These are the activations of a small neural network, seen along a few directions. Each row is one input.
In each table, some parts of the input vary, and every possible input appears once, in random order.
A made-up example of a description, with smaller parts first: one of 4 places along a line, together with either a single point or one of 9 places along a line or (one of 2 separate values, together with one of 8 places around a ring).
Shared parts are said once, and a part with two or three values counts as separate values.
(in the rows, 100 means zero)

Other details of the inputs shift rows strongly along three fixed directions, in all tables alike. That doesn't count.

A family of inputs:
R1: 80 117 119 98 110 69 134 74 120 102 129 146
R2: 159 118 102 110 101 135 118 82 120 84 109 72
R3: 62 69 123 106 97 105 110 162 97 139 101 167
R4: 61 92 68 80 85 84 103 90 83 78 106 63
R5: 141 120 88 82 75 136 43 134 107 110 74 114
R6: 154 129 85 104 95 136 107 79 114 79 127 83
R7: 34 61 106 93 107 63 128 105 77 109 88 88
R8: 144 134 113 110 97 129 138 83 144 91 126 136
R9: 94 94 97 87 79 125 92 142 107 117 94 137
R10: 109 101 124 108 112 101 152 83 117 104 114 106
R11: 119 120 122 110 118 86 117 61 107 98 116 107
R12: 28 82 98 85 104 50 108 93 84 100 88 104
R13: 39 84 75 82 91 74 113 103 77 95 117 95
R14: 75 76 72 95 97 101 99 107 75 85 104 57
R15: 96 99 58 96 84 104 64 95 84 70 100 46
R16: 110 104 72 97 98 92 47 80 80 75 81 38
R17: 140 96 111 111 98 122 47 134 101 126 62 113
R18: 170 135 109 102 108 115 92 56 116 89 92 71
R19: 125 134 106 98 104 95 109 66 124 87 107 108
R20: 119 112 106 112 105 110 143 77 127 81 120 99
R21: 78 86 101 98 83 116 89 151 108 123 101 158
R22: 140 120 88 93 80 135 34 136 100 108 87 117
R23: 57 98 71 84 91 75 93 85 89 73 97 67
R24: 126 110 118 113 120 99 139 67 107 100 117 92
R25: 100 101 133 118 121 87 147 81 109 109 124 123
R26: 108 98 123 121 116 98 144 83 119 100 121 109
R27: 135 92 95 109 86 144 57 150 108 113 82 114
R28: 65 69 93 109 109 76 99 95 78 92 89 59
R29: 83 88 64 98 87 109 78 105 76 74 109 55
R30: 98 80 117 109 99 117 96 141 108 126 73 126
R31: 99 123 102 99 96 96 137 79 126 88 124 123
R32: 120 133 104 94 110 89 121 58 111 90 127 107
R33: 111 83 69 112 96 117 73 100 83 71 91 25
R34: 135 106 110 100 95 120 44 127 106 123 51 116
R35: 70 99 67 80 91 86 80 94 76 84 104 68
R36: 115 98 80 103 104 93 51 78 80 80 75 35
R37: 99 106 132 111 119 76 147 72 121 107 104 125
R38: 104 85 69 94 88 116 84 103 84 74 89 36
R39: 31 61 105 101 110 61 126 104 83 105 84 90
R40: 105 103 115 115 109 104 151 87 125 93 116 111
R41: 85 117 127 89 110 70 144 71 116 109 116 141
R42: 53 64 95 108 109 81 112 105 72 95 103 68
R43: 119 133 108 102 109 89 116 60 112 86 131 110
R44: 44 65 89 97 104 83 127 111 76 100 109 83
R45: 120 92 83 97 100 100 68 84 78 85 68 27
R46: 28 62 90 99 100 74 124 115 76 94 118 95
R47: 111 98 115 93 101 107 63 131 93 138 71 137
R48: 107 104 111 95 95 106 54 134 93 128 81 142
R49: 58 93 119 75 89 84 93 142 103 140 85 178
R50: 112 81 113 105 99 128 82 151 95 136 79 127
R51: 138 137 94 102 97 109 96 72 123 80 122 101
R52: 73 95 118 85 100 87 85 136 93 143 86 168
R53: 141 98 113 110 99 125 47 135 92 127 68 113
R54: 154 137 89 107 93 126 96 76 115 77 129 89
R55: 114 110 125 107 121 86 138 72 107 111 113 115
Description of these inputs: one of 5 places around a ring, together with one of 11 places around a ring.
Changing only the place on the ring of 5 turns R14 into R27. The same change can be made to R44. Which row results?
> R33
Changing only the place on the ring of 5 turns R35 into R51. The same change can be made to R24. Which row results?
> R28
A walk changes only the place on the ring of 5. It starts at R1 and steps to R19. List the rest of the walk in order.
> R49, R32, R43
A walk changes only the place on the ring of 5. It starts at R52 and steps to R48. List the rest of the walk in order.
> R16, R12, R41

A family of inputs:
R56: 160 127 158 119 101 118 106 100 141 111 118 153
R57: 103 111 95 83 84 115 35 139 102 107 54 125
R58: 86 88 108 114 113 75 109 69 77 74 136 54
R59: 102 66 82 131 115 107 64 129 89 116 78 86
R60: 127 117 75 101 72 122 35 115 106 82 93 90
R61: 130 93 106 122 99 142 93 131 95 111 90 97
R62: 63 87 113 89 107 80 154 89 93 116 92 105
R63: 151 140 88 112 109 123 77 68 106 63 114 71
R64: 75 64 105 113 108 89 77 146 108 138 55 139
R65: 112 64 110 98 82 137 42 177 88 129 66 108
R66: 73 106 78 90 94 77 98 86 84 97 133 109
R67: 53 96 100 82 75 83 76 140 105 124 95 168
R68: 175 137 95 86 98 151 80 104 121 107 80 109
R69: 133 127 116 129 114 105 124 53 104 76 120 75
R70: 131 111 144 108 123 96 182 61 125 106 156 126
R71: 194 121 118 125 107 146 108 79 121 81 130 68
R72: 65 87 69 96 98 95 104 91 90 56 96 46
R73: 51 106 97 82 88 66 164 68 129 83 129 122
R74: 182 121 115 99 92 131 94 75 131 78 89 53
R75: 63 76 113 91 103 94 131 132 83 140 85 133
R76: 108 91 122 96 97 98 123 95 113 94 103 89
R77: 84 129 116 96 112 76 139 68 119 86 123 138
R78: 27 69 114 82 97 43 105 92 82 92 92 80
R79: 52 94 102 100 88 86 96 134 97 121 131 171
R80: 106 94 79 105 98 105 111 68 87 63 82 12
R81: 123 115 76 102 108 96 85 55 65 76 94 13
R82: 106 99 35 71 75 109 55 86 77 73 83 15
R83: 156 104 125 131 129 120 106 114 130 147 97 165
R84: 61 90 66 83 79 83 110 90 100 76 109 75
R85: 81 111 123 96 115 71 145 62 95 109 105 112
R86: 144 128 71 105 80 126 44 96 103 80 111 78
R87: 106 72 63 128 115 100 58 94 83 83 74 24
R88: 49 98 109 98 100 81 100 120 101 97 101 146
R89: 96 85 58 92 69 130 42 144 88 96 85 80
R90: 52 84 68 93 79 85 107 100 100 70 114 74
R91: 86 90 131 87 106 79 99 118 87 136 106 138
R92: 103 100 123 110 107 106 99 119 85 133 96 141
R93: 75 97 121 120 118 84 188 59 109 86 133 93
R94: 91 93 75 98 99 117 88 111 89 78 95 72
R95: 25 63 100 112 106 70 101 121 55 106 99 93
R96: 151 114 87 107 76 156 63 147 118 114 108 136
R97: 170 107 108 119 104 130 59 119 140 126 48 120
R98: 101 104 74 78 59 116 8 148 99 110 57 113
R99: 84 102 79 78 100 99 51 126 69 113 79 104
R100: 115 86 127 85 97 114 102 141 100 144 93 139
R101: 133 126 102 90 95 126 103 98 132 89 83 111
R102: 139 152 100 93 100 95 124 57 123 100 147 134
R103: 65 83 139 79 102 69 104 121 92 142 95 154
R104: 127 128 88 99 101 105 152 58 121 86 156 110
R105: 100 71 89 101 109 98 58 135 95 143 46 112
R106: 63 106 96 107 118 78 124 77 89 77 137 105
R107: 84 92 82 76 97 113 88 137 83 121 82 118
R108: 64 74 88 104 112 85 139 82 66 91 105 52
R109: 114 96 118 137 123 90 129 85 137 104 101 122
R110: 98 136 101 85 120 75 137 41 107 82 124 102
R111: 47 77 78 79 90 93 91 132 86 95 75 98
R112: 111 93 110 109 102 95 133 65 112 62 121 45
R113: 114 99 63 106 102 128 79 101 82 65 103 42
R114: 143 130 84 100 111 119 71 82 90 84 109 83
R115: 60 90 80 97 97 65 91 60 70 61 73 13
R116: 130 120 80 84 85 121 99 106 110 112 114 118
R117: 113 120 129 99 114 118 153 115 127 132 129 194
R118: 16 60 112 107 102 68 157 109 90 97 98 103
R119: 76 66 90 100 93 90 40 118 59 88 84 41
R120: 47 67 126 87 92 68 84 133 85 122 84 126
R121: 118 136 111 82 88 99 99 99 125 127 116 173
R122: 60 85 114 98 121 50 142 54 74 87 144 73
R123: 69 97 118 105 102 77 116 94 93 103 89 109
R124: 141 111 117 122 134 96 137 75 130 130 107 133
R125: 153 121 116 107 94 131 117 88 129 95 76 89
R126: 176 121 113 92 103 123 109 67 116 93 102 62
R127: 60 80 117 112 94 91 86 131 87 111 75 120
Changing only one part turns R126 into R70. The same change can be made to R121. Which row results?
> R66
What do these inputs look like to the network?
> one of 8 places around a ring, together with either a single point or (one of 2 separate values, together with one of 4 places along a line)
List by row number the other rows that have the place on the ring of 8 in common with R86.
> R63, R65, R69, R87, R89, R93, R94, R119
Change only the place on the ring of 8 in R116. List by row number the other rows that result.
> R73, R82, R84, R89, R90, R96, R104
Change only the choice among 2 separate values in R88. List by row number the other rows that result.
> R72
Change only the choice among 2 separate values in R114. List by row number the other rows that result.
> R117
Change only the place on the ring of 8 in R81. List by row number the other rows that result.
> R69, R85, R92, R95, R115, R123, R127

A family of inputs:
R128: 82 89 141 110 105 86 105 124 105 135 95 161
R129: 38 80 111 89 110 60 170 87 90 111 146 126
R130: 105 70 83 110 99 127 42 154 75 119 64 83
R131: 69 61 76 94 103 92 50 128 60 107 52 53
R132: 80 85 105 108 115 81 94 106 82 115 86 99
R133: 108 93 79 78 76 125 33 143 90 100 57 82
R134: 37 78 134 104 107 61 174 94 111 113 113 137
R135: 161 121 103 102 98 126 85 89 129 88 86 83
R136: 160 116 113 93 93 153 62 144 115 132 62 140
R137: 130 136 90 97 103 102 109 53 116 76 119 88
R138: 63 82 74 87 106 81 83 93 63 85 83 48
R139: 141 143 101 102 102 106 106 65 122 90 120 116
R140: 146 126 112 109 95 124 114 100 140 115 97 141
R141: 58 85 95 99 107 59 105 83 89 86 102 77
R142: 83 94 78 83 98 81 128 65 80 80 113 37
R143: 95 104 95 97 92 98 116 77 96 75 102 58
R144: 109 112 107 106 103 91 138 73 125 84 111 90
R145: 61 76 76 94 98 94 96 114 70 92 90 68
R146: 143 114 141 113 106 117 107 101 129 120 96 144
R147: 132 120 106 112 102 114 123 67 110 72 130 78
R148: 52 64 111 106 97 85 115 123 90 110 94 109
R149: 104 121 82 103 101 99 124 63 109 71 134 86
R150: 98 107 105 102 100 91 89 84 87 89 104 83
R151: 59 64 89 90 76 110 55 161 70 113 69 99
R152: 155 126 96 93 73 153 53 146 123 125 70 144
R153: 58 72 94 111 107 74 126 77 83 74 115 52
R154: 82 92 116 103 112 76 149 58 108 81 110 75
R155: 49 76 91 89 83 105 67 168 88 134 90 166
R156: 101 95 59 107 97 97 93 70 91 64 101 31
R157: 85 90 103 103 105 110 99 131 90 118 103 130
R158: 87 85 53 88 74 119 38 135 74 91 72 67
R159: 115 100 69 96 101 109 48 97 66 84 73 35
R160: 114 122 90 98 99 90 85 72 97 74 111 71
R161: 42 76 122 100 98 85 123 130 93 119 118 153
R162: 72 109 112 93 95 86 97 121 105 129 105 175
R163: 88 102 86 112 110 83 137 59 109 75 131 79
R164: 59 75 76 96 102 93 94 113 67 92 96 69
R165: 103 100 110 110 101 98 125 100 122 97 113 117
R166: 154 107 136 105 104 143 87 147 130 150 64 172
R167: 65 93 125 109 128 61 154 77 102 113 115 127
R168: 101 81 75 88 83 120 37 141 92 113 48 90
R169: 48 85 109 79 111 56 147 78 85 110 125 111
R170: 103 86 106 88 80 126 31 161 84 127 56 122
R171: 38 87 108 85 95 66 100 123 90 113 101 141
R172: 155 129 114 110 109 108 108 68 132 87 110 97
R173: 65 103 122 100 104 83 145 105 118 106 141 163
R174: 64 84 91 92 94 80 76 99 68 87 89 65
R175: 98 100 99 86 103 85 100 87 82 107 110 87
R176: 59 63 104 84 88 104 75 171 75 150 94 153
R177: 52 87 83 92 96 78 112 96 87 76 120 80
R178: 148 121 116 116 113 117 136 78 126 102 100 100
R179: 138 113 141 121 114 123 143 117 137 136 109 177
R180: 50 70 100 104 101 79 104 124 94 105 107 116
R181: 113 117 112 112 113 79 117 64 115 86 119 94
R182: 163 127 77 103 86 138 67 91 110 67 100 54
R183: 163 118 71 118 98 136 61 84 108 76 101 55
R184: 85 87 84 86 89 101 79 95 80 78 78 46
R185: 101 122 87 89 101 92 128 55 114 74 116 85
R186: 58 76 77 85 98 75 124 84 70 87 119 54
R187: 138 112 102 123 121 111 132 65 111 84 120 73
R188: 146 134 106 116 110 102 104 65 124 96 114 112
R189: 102 109 96 102 111 92 95 85 83 95 100 84
R190: 112 94 61 97 94 105 43 93 83 81 69 38
R191: 158 106 97 112 89 144 49 137 116 106 82 104
R192: 166 127 81 103 96 140 80 88 102 82 82 48
R193: 141 126 118 111 105 111 98 97 131 121 102 153
R194: 146 114 123 127 111 119 121 78 123 91 125 101
R195: 149 132 142 99 107 110 120 100 123 140 125 174
R196: 150 141 110 100 102 111 108 67 128 81 118 104
R197: 92 89 109 75 94 102 103 122 95 129 91 126
R198: 39 88 112 83 88 76 129 130 107 117 101 153
R199: 114 110 124 116 114 85 127 61 110 90 115 91
What do these inputs look like to the network?
> one of 8 places along a line, together with either a single point or (one of 2 separate values, together with one of 4 places along a line)
Changing only the place on the line of 8 turns R136 into R145. The same change can be made to R168. Which row results?
> R156
Change only the choice among 2 separate values in R159. List by row number the other rows that result.
> R167
Change only the choice among 2 separate values in R194. List by row number the other rows that result.
> R161
